Each row below holds a small network's activations on one input, seen along a few directions.
In each table, some parts of the input vary, and every possible input appears once, in random order.
A made-up example of a description, with smaller parts first: one of 8 places around a ring, together with either a single point or (one of 2 separate values, together with one of 4 places along a line) or one of 11 places along a line.
Shared parts are said once, and a part with two or three values counts as separate values.

Other details of the inputs vary at random and push rows far along two fixed directions, the same in every table; ignore that.
These rows show it; all are for the same input, with only those details redrawn:
[15  3 -4  8  0 -2 -3 -4  1 20 -5 13]
[ 1  6  2  5 -1 -1 -1 -3  1 -3  1  0]
[  1  20   5   7 -12  12  -4  -5   4  -2   5  16]
[21 11 -5 10 -7  5 -6 -6  3 31 -4 29]
[22 12 -5 10 -7  6 -6 -6  3 32 -4 29]
[12  2 -3  7  1 -3 -2 -3  1 14 -4  8]
[18 10 -4  9 -5  4 -5 -5  2 25 -4 23]
[-23  -5   8  -1   8 -11   7   1  -1 -44   6 -38]

A family of inputs:
R1: [-16  14   9   0  -9   1   2   2   1 -33   6  -9]
R2: [ -9  15  12   2 -15   8  -5   2  10 -30  16  14]
R3: [ 14 -29 -12   4  23 -30   6  -1  -5  17 -13 -23]
R4: [15  3 -4  8  0 -2 -3 -4  1 20 -5 13]
R5: [ 11 -47 -15 -13  26 -26   4  10  -1  19  -7 -18]
R6: [-21   7   7 -11  -8  18   2   4  -2 -19   8  -2]
R7: [-28   2   7 -13  -4  14   4   0  -1 -32  10 -16]
R8: [  0  20   7   6 -14  12  -3   0   2  -4   4  17]
R9: [-18  12   6 -10 -11  23  -1  -1   1 -14   9   4]
R10: [ 19 -32 -12   6  25 -32   4   2  -6  26 -16 -22]
R11: [ 9  3 -7 -8 -7 13 -3  1 -1 30 -4 25]
R12: [-20 -28  -2 -16  18 -13  10   9  -8 -22  -4 -41]
R13: [ -4 -15  -1   1  13 -20   6   5  -4 -14  -6 -26]
R14: [-20  14  10 -10 -14  26  -1   0   1 -18  10   5]
- Describe the family of inputs behind these rows. => one of 2 separate values, together with either a single point or one of 6 places along a line
- Changing only the choice among 2 separate values turns R11 into R1. The same change can be made to R7. Which row results? => R3
- Which other rows does R14 become when the choice among 2 separate values takes its other values? List them by row number. => R10

A family of inputs:
R15: [-15  36   8  -1 -24  23  -6  -7  10 -33  16  26]
R16: [-18  31   8  -7 -23  30  -2  -3  -1  -9   0  14]
R17: [ -6 -25   3   2  18 -29   2   6   5 -24   6 -37]
R18: [ 26 -12 -15  -7   1 -10  -6  -1   4  37  -5  24]
R19: [-27 -27   0 -21  17 -13  11  18  -8 -34  -1 -38]
R20: [ -1  29  16   8 -26   6  -8   6   8 -24   8  25]
R21: [ 15  -7   2  19  11 -15   3  -1  -6  10  -7  -7]
R22: [ 3 -7 -4 -5  6 11 -2  3 -8 33 -9 -3]
R23: [-22 -21   2 -10  19 -10   8   2   2 -41  11 -42]
R24: [-28 -30   9 -18  13  -8   4  16  -2 -35  10 -40]
R25: [ -5  28  23  13 -23  15 -10   4  11 -30  16  21]
R26: [-12 -16  11   9  19 -24   6  10  -1 -45   2 -42]
R27: [ -8  24   3  -8 -19  22  -3  -3   7 -18  12  24]
R28: [ 13   2 -14   3   4  -8  -2 -11  -3  24 -14  -1]
R29: [-13 -24  -2   2  22 -19  10  -9  -5 -26   3 -43]
R30: [  0 -10  -3  -2   9   4   2  -3  -4  20 -10 -14]
R31: [-20 -29   2  -7  19  -9  13   1  -8 -22   0 -42]
R32: [ 24 -12 -13   7  12  -6  -6  -9   6  31  -3  16]
R33: [ 28   9  -6  17   0 -13  -3   0  -7  39 -23  11]
R34: [-24 -25  -1 -16  15 -12  15  12 -15 -21  -5 -37]
R35: [ 17  -5 -11   9  10  -5  -5 -15  -1  34 -10  -3]
R36: [29 -3 -8 13  7 -6 -5 -2  6 35 -3 22]
R37: [  7  -9 -12   2   8 -15   5  -9  -6   9  -7  -4]
R38: [-20  -8   7   5  17 -17   8  -2  -4 -34   0 -55]
R39: [-28  38  13 -12 -28  39  -3   4  -5 -17   6  15]
R40: [ 18  -5 -10   5   8 -18   1   4   2  18  -7   9]
R41: [ 11 -16  -5   2   7 -11  -7  -6   8   7   5   0]
R42: [11 -7 -3 -4 -2  4 -7 -3  9 12  9 14]
R43: [ 19 -16 -15  -7   7  -5   1   5   0  36 -13  18]
R44: [ -8  39  20  18 -20  21  -6  -4   2 -19   5   6]
R45: [-14  39  17  13 -24  28  -1  -9   6 -26  20  19]
R46: [ 11 -20  -7  -3  12   0  -1   3   2  23  -4   6]
R47: [  2  -9  -3 -15  -6   2  -4  14  -1  15  -1  16]
R48: [ 22 -14 -13   3  10  -1   2 -11  -3  38  -4   9]
R49: [11 -2 -8 -2 -5 -9 -7 -4  7  8  1 16]
R50: [ -7  37  16  10 -23  14  -4   6   6 -32   7  24]
R51: [ 18 -17  -9  -5   9   7  -4   9  -2  43  -5  21]
R52: [-12  29   5  -5 -22  26   2  -9   0 -17  11  22]
R53: [-24 -10  -2 -13  13 -13  10  -2  -8 -33  -4 -51]
R54: [ 19   7 -11   9   2 -12  -1  -4  -4  33 -16   4]
R55: [ 22  -8  -9   4   1 -22  -4   4   5  24  -5  13]
R56: [-14  41  12   7 -26  20   2  -6   2 -26  13  21]
R57: [ -5  37  14  14 -23  12   0   0  -2 -21   3  21]
R58: [ 22  -3 -13   3   6   4  -5 -12  -1  47 -10   8]
R59: [  7 -10   1  -5  -4   8  -6   3   7  15   4  16]
R60: [-15 -29  -1 -17  10 -19   6  12   0 -23  -1 -29]
R61: [ 10 -20  -8  -3  11   4   3   4 -10  38  -7   5]
R62: [-21  27  10  -7 -25  30   3  -2  -1 -21   8  20]
- Changing only one part turns R41 into R32. The same change can be made to R47. Which row results? => R19
- Describe the family of inputs behind these rows. => one of 2 separate values, together with one of 4 places along a line, together with one of 6 places along a line
- A walk changes only the place on the line of 6. It starts at R39 and steps to R16. List the rest of the walk in order. => R53, R28, R54, R33
- Which other rows does R21 become when the place on the line of 4 takes its other values? List them by row number. => R25, R26, R44
- Which other rows does R30 become when the place on the line of 4 takes its other values? List them by row number. => R31, R46, R59
- Which other rows does R40 become when the place on the line of 6 takes its other values? List them by row number. => R15, R19, R27, R43, R50

A family of inputs:
R63: [-14  -4   9  -1   9 -13  10  20  -2 -41   3 -22]
R64: [ 12   2  -6  13  12  -6   5   5 -10  29  -8   4]
R65: [ 23  -4 -13   5  -1  -3  -5  -8   5  24   2  31]
R66: [ 11   1  -8  -3   5 -10  -2   0   9   0   8   4]
R67: [ 26  -4  -3   7  -1  -9  -7   7  -1  29 -13  27]
R68: [  8   1  -3  -2   1 -12  -7   8  12   0  -5  -1]
R69: [ 26  18   4  12 -20  12 -11  -1  -1  35  -8  48]
R70: [  8 -60  -9 -14  29 -10   0   8  -4  33  -3 -21]
R71: [-19 -31  10 -15  12  16   2   4  -1  -4  10 -23]
R72: [-12  34  16   5 -33  19 -14  -5  11 -21  12  20]
R73: [-14  25  14   5 -15  15  -4  -2   4 -29  -1 -10]
R74: [-20  16   6   2   1   1  -6  -2   3 -28   0 -27]
R75: [ -7  -7   0   4   1  -4   7 -12   1 -24   5  -1]
R76: [ 28  15  -5  10 -14   9  -8 -17   4  45   4  38]
R77: [ 22 -33  -8   6  21 -33   0   1  -4  29 -25 -26]
R78: [20  6 -3  7  0 -4  3 14  2 26 -1 30]
R79: [ -5 -45  -5 -13  29   3   5   5  -4  17  -2 -36]
R80: [ -9   6   8  10   1   0  12   5  -8  -9   2 -13]
R81: [-17  -4   1   1  10  -3  11 -11  -2 -36   7 -34]
R82: [ 4 -1  3  6 -3 -9 -6 -5  4  9 -6 -9]
R83: [ -7  23   6   4 -13  11  -4 -10   7  -9   9  -5]
R84: [ 23  -2  -8   5  -6 -11 -15   2   9  32  -8  21]
R85: [ 10   7   9  10  -6   2  -1  -1  -4  13 -10  12]
R86: [ 22 -23 -13   3  12 -26  -1  -8  -2  26   0  -6]
R87: [  7 -32  -4   4  21 -33   8  17 -10  -1  -9 -21]
R88: [  1 -26   2   9  19 -28  15   8 -12   7  -7 -28]
R89: [ 21  -2  -8   9   0   0   0 -17   0  30  -2  21]
R90: [-13  25  21  10 -20  18   4   2  -5 -22   8  11]
R91: [ -4   7   0   3   1   0   3 -12   0 -11   9 -19]
R92: [-16  11  -6 -29 -24  21  -1   7  -5   2   2  28]
R93: [-26  18  -8 -26 -11  25   4   1 -12  -4  -4   4]
R94: [ -4 -54  -5 -19  27  -6  -1  14   0  10   4 -23]
R95: [-34  11   5 -28 -21  22   8   0 -10 -20   3  -2]
R96: [-10   6   9   2  -7  -3  -2  -8   5 -14   9 -16]
R97: [ -3 -11   3  -1   4 -18  -5   9   3 -21  -6 -18]
R98: [ -5  -1  10   8  -4  -6   5   8  -8 -15   2  -4]
R99: [-17   1   6   0  -4   0   4 -10   1 -40  16 -11]
R100: [ -1  28   2  11 -16  28   3 -20   5  -5   6  28]
R101: [-10   3   6   4  14  -6   3   5  -9 -19 -11 -26]
R102: [ -3   9   5   2 -13  -1  -8  -6   7  -7  11   2]
R103: [ 15   1 -12   6  12 -10  -7  -7   1  31  -7  -6]
R104: [ -8 -12  -8  -1  25 -21   5  -7  -5 -17   2 -45]
R105: [-11  22  12  -3 -12   7  -7  10  12 -38   3   2]
R106: [ 22 -38 -23   0  35 -34  11   0   2  13 -14 -11]
R107: [-10  35   2   6 -11  28  -3 -16   3 -18  13  18]
R108: [ 27  14  -1  13  -6   9  -4  -3  -4  41 -16  27]
R109: [ 11 -30 -16  -4  29 -30   9   2   3  -4  -4 -21]
R110: [ 26  21  -7  12  -4  11 -14  -4   2  42 -18  29]
R111: [ 16 -22  -7 -16  10  20  -8  12   9  40   4  26]
R112: [  6   2  -1   9  -3   6   5 -17   2   6   0  18]
R113: [-34 -26  -6 -33   3 -12  14   8 -15 -28  -4 -38]
R114: [ -7   9   9   6 -10   0   3  12  -2 -12  10  14]
R115: [ -9  19  -2   7   1  17   3 -15   1 -18   3   8]
R116: [ 16  19   3  16 -10  14   2   1  -7  25  -6  24]
R117: [-17   5  -9 -34 -12  13   5  12  -3  -5  -2  13]
R118: [ 16 -12  -2  12   3 -16   6   7  -8  28  -4  11]
R119: [-30   3  11 -15   3  41  -5   4   2 -18  17  -8]
R120: [ 28   1  -5   4   3  -7  -4  11   3  28 -15  27]
R121: [ 1 14  1 -3 -6 -1 -7  3 14 -9 10  6]
R122: [ -9  -1   3   4   3  -9  -1  -3   3 -14  -5 -33]
R123: [-23   0  -8 -26  -7  12  11   1 -13  -3  -7 -14]
R124: [  3  20  11   6 -22  10 -11  -1   6  -6   0  20]
R125: [-20   6   8   6  11  -3   9   9 -12 -33  -2 -30]
R126: [-13   7   4   1  -8   7   2  -7   7 -37  12  12]
R127: [ -7  28   8   0 -25  16 -10  -7  10 -22  24  25]
R128: [ 10  -8  -6   0   1 -17  -8   0   7  10   3   0]
- Describe the family of inputs behind these rows. => one of 6 places along a line, together with either one of 2 separate values or one of 9 places along a line
- Changing only the place on the line of 6 turns R127 into R91. The same change can be made to R97. Which row results? => R73
- Changing only the place on the line of 6 turns R72 into R82. The same change can be made to R86. Which row results? => R76
- Which other rows does R71 become when the choice among 2 separate values takes its other values? List them by row number. => R95
- A walk changes only the place on the line of 9. It starts at R78 and steps to R63. List the rest of the walk in order. => R120, R105, R68, R121, R66, R109, R106
- Which other rows agree with R64 in the place on the line of 6? List them by row number. => R74, R93, R101, R103, R104, R107, R110, R115, R119, R125
